A small network was shown many inputs. Here are its activations along a few directions, one row for each input.
In each table, some parts of the input vary, and every possible input appears once, in random order.
A made-up example of a description, with smaller parts first: ring(8) and (point or line(11) or (values(3) and line(4))).
Shared parts are said once, and a part with two or three values counts as separate values.
In the rows, zero is written as 128.

Other details of the inputs vary at random and push rows far along two fixed directions, the same in every table; ignore that.

Rows:
R1: [135 151 151 136 130 113 133 108 113 162 165 148 146 156 135  88 156]
R2: [111 179 145 140 128 103 106  84 107 169 173 149 157 169 142  67 155]
R3: [136 157 144 148 131  94 117 113 110 167 152 133 134 152 152 102 142]
R4: [101 114 132 111 102 149 121 133 150  79 121 125 141 104  95 132 123]
R5: [142 153 137 140 125  96 123 104 115 168 154 140 137 152 145  96 144]
R6: [124 113 125 121  96 146 135 137 144 103 115 125 126 109 103 139 121]
R7: [123 105 135 120 106 152 118 133 151  90 130 133 130  97  98 148 123]
R8: [124 137 148 122 105 194 104 142 139  91 161 121 133 100 122 154 101]
R9: [ 96 118 136 116 104 150 116 136 148  79 120 121 139 107  98 133 122]
R10: [122 107 142 112 102 156 144 142 149  91 126 131 139 105  93 134 132]
R11: [115 124 135 123  87 154 130 133 145 102 129 127 130 111 101 128 125]
R12: [112 111 141 115  97 171 144 142 148  91 126 129 135 109  89 131 132]
R13: [141 147 142 138 133 103 111  94 118 163 171 155 143 141 138  99 148]
R14: [153  80  59 122 187 102 163 163 120 141  34  97  75 125 154 186  99]
R15: [142 153 137 141 127  94 123 107 113 169 154 140 137 150 146  97 145]
R16: [135 152 150 146 139 103 104 102 115 160 168 146 139 144 144 104 146]
R17: [159 104  67 125 178 140 144 179 101 153  50  73  74 129 165 200  74]
R18: [159 105  80 121 188 152 152 182  97 153  63  77  84 135 164 192  83]
R19: [118 113 154 118  99 156 136 144 150  87 135 130 142 108  96 132 136]
R20: [113 121 134 122  99 149 140 128 152  85 132 141 131 107 110 129 128]
R21: [135  81  51 111 177 116 150 153 115 138  27  91  89 134 127 178  98]
R22: [117 111 148 120 107 156 136 149 148  90 125 124 136 107 100 138 132]
R23: [115 109 130 118  98 167 123 128 151  92 131 136 129  99  90 141 123]
R24: [152  79  57 119 182 105 165 160 121 138  34 100  77 124 149 185  98]
R25: [137 157 144 147 130  94 116 113 113 166 153 133 135 151 152 101 144]
R26: [130 159 146 147 140  95 123 109 119 152 159 145 136 149 161  98 146]
R27: [152 135  74 145 222  50 129 123  71 220  70 101  98 188 189 132 123]
R28: [101 114 129 108  99 151 123 129 150  80 120 128 142 105  91 130 122]
R29: [102 113 127 108 100 152 125 127 151  82 118 127 141 107  90 131 122]
R30: [119 114 151 113  93 159 142 134 152  89 141 137 145 109  91 123 137]
R31: [153 111  71 127 189 141 150 172 105 144  61  84  75 129 177 194  76]
R32: [139 163 164 142 137  96 125 103 110 173 181 151 154 161 149  77 165]
R33: [113 117 156 123 103 156 134 146 146  89 134 127 140 108  99 132 134]
R34: [111 119 136 128 112 141 134 140 148  86 122 129 124 105 119 140 122]
R35: [116 115 133 124 109 141 136 139 151  83 123 131 125 105 117 140 124]
R36: [122 120 139 126  96 139 125 138 144 101 128 124 131 109 109 134 126]
R37: [141 148 142 137 132 106 112  91 120 162 171 155 143 143 137  98 148]
R38: [142 161 155 145 137  93 103  87 113 174 189 159 149 150 149  86 157]
R39: [116 122 136 121 101 142 138 125 153  88 138 142 132 108 113 125 129]
R40: [121 104 129 116 100 160 125 127 151  91 130 138 130  98  90 144 123]
R41: [108 119 129 122 101 156 140 134 152  85 124 134 124 107 109 133 124]
R42: [142 165 148 148 131  84 115 101 108 180 169 143 142 158 157  85 152]
R43: [136 151 150 144 137 104 104 101 118 160 170 147 141 143 144 103 148]
R44: [119 172 151 142 136  89 101  91 108 164 172 145 157 165 149  76 155]
R45: [162 157  73 143 227  89 123 134  59 227  88  88  94 188 213 146  97]
Description of these inputs: values(5) and (point or line(8)).
- The inputs of R22 and R26 match in every part but the values(5) part. If R18 is changed in the same way as R22 into R26, which row does it become? => R31
- The inputs of R5 and R39 match in every part but the values(5) part. If R15 is changed in the same way as R5 into R39, which row does it become? => R24
- Change only the values(5) part in R12. List by row number the other rows that result. => R2, R11, R23, R41
- Change only the line(8) part in R16. List by row number the other rows that result. => R7, R13, R23, R37, R38, R40, R43
- Change only the line(8) part in R9. List by row number the other rows that result. => R2, R4, R21, R27, R28, R29, R44

Rows:
R46: [101 171 177 137  92 132 113 102 130 123 192 149 170 142 129  75 153]
R47: [140 162 151 145 141  98 134 109 105 177 166 143 143 165 161  87 154]
R48: [101 107 125 107  89 195 115 153 160  53 114 111 126  78  90 169  92]
R49: [ 90 106 124 103  90 189 122 156 160  46 102 108 131  84  84 161  98]
R50: [172 103  70 132 198 106 140 154  97 180  65  96  77 141 166 180  99]
R51: [131 133 128 140 138  51 124  76 121 176 142 164 145 161 126  74 176]
R52: [149 109  65 126 197  94 153 157  96 172  42  87  86 156 161 163 106]
R53: [157  69  44 121 198  49 158 130 112 178  19 113  81 148 130 157 130]
R54: [155 156 158 150 137 105 130 111 110 176 180 149 137 151 163  99 150]
R55: [ 90 105 124 105  90 188 123 154 160  48 103 109 131  86  86 161  99]
R56: [125 156 166 137 109 126 130 114 128 134 175 148 151 140 131  90 152]
R57: [120  96 134 111  90 193 127 158 162  60 121 118 121  74  89 173 101]
R58: [116 169 154 137 113 137  96 103 122 133 182 141 150 136 139 101 130]
R59: [143 151 172 142 110 130 127 116 130 138 189 154 143 130 136 101 150]
- What do these inputs look like to the network? => values(2) and (point or ring(6))
- The inputs of R46 and R52 match in every part but the values(2) part. If R55 is changed in the same way as R46 into R52, which row does it become? => R49

Rows:
R60: [153 185 125 159 188  58 130  97  71 226 155 130 133 198 200  78 156]
R61: [ 85 167 183 125  71 137  92  91 150  96 197 166 177 127 102  70 149]
R62: [111 122 142 117  96 170 135 146 147  81 131 121 136 104 104 138 120]
R63: [120 150 192 134  77 124 119  98 152 116 203 178 164 124 109  75 165]
R64: [130 110  87 120 161 106 124 131 117 147  77 113 109 139 135 148 110]
R65: [147  92  87 114 151 209 133 201 128  91  68  70  75  85 144 235  48]
R66: [119 109 144 119  97 160 145 148 153  82 127 127 132 100  99 140 129]
R67: [162 160 111 157 185  46 117  78  81 228 150 143 128 183 178  87 161]
R68: [196 102  59 148 226  43 161 129  78 235  63 110  77 172 186 152 134]
R69: [129  51  65 104 141 142 153 165 150  85  28  97  86  89  92 200  96]
R70: [125 108 145 119  97 165 141 147 151  86 132 127 131  98  98 143 128]
R71: [ 99 125 133 115  96 165 119 137 147  79 125 119 139 105  99 136 116]
R72: [ 88 183 191 132  77 137  95  95 140 111 206 163 178 141 118  62 151]
- What do these inputs look like to the network? => point or (values(2) and ring(6))
- Change only the values(2) part in R69. List by row number the other rows that result. => R67
- Change only the ring(6) part in R70. List by row number the other rows that result. => R62, R64, R67, R68, R71
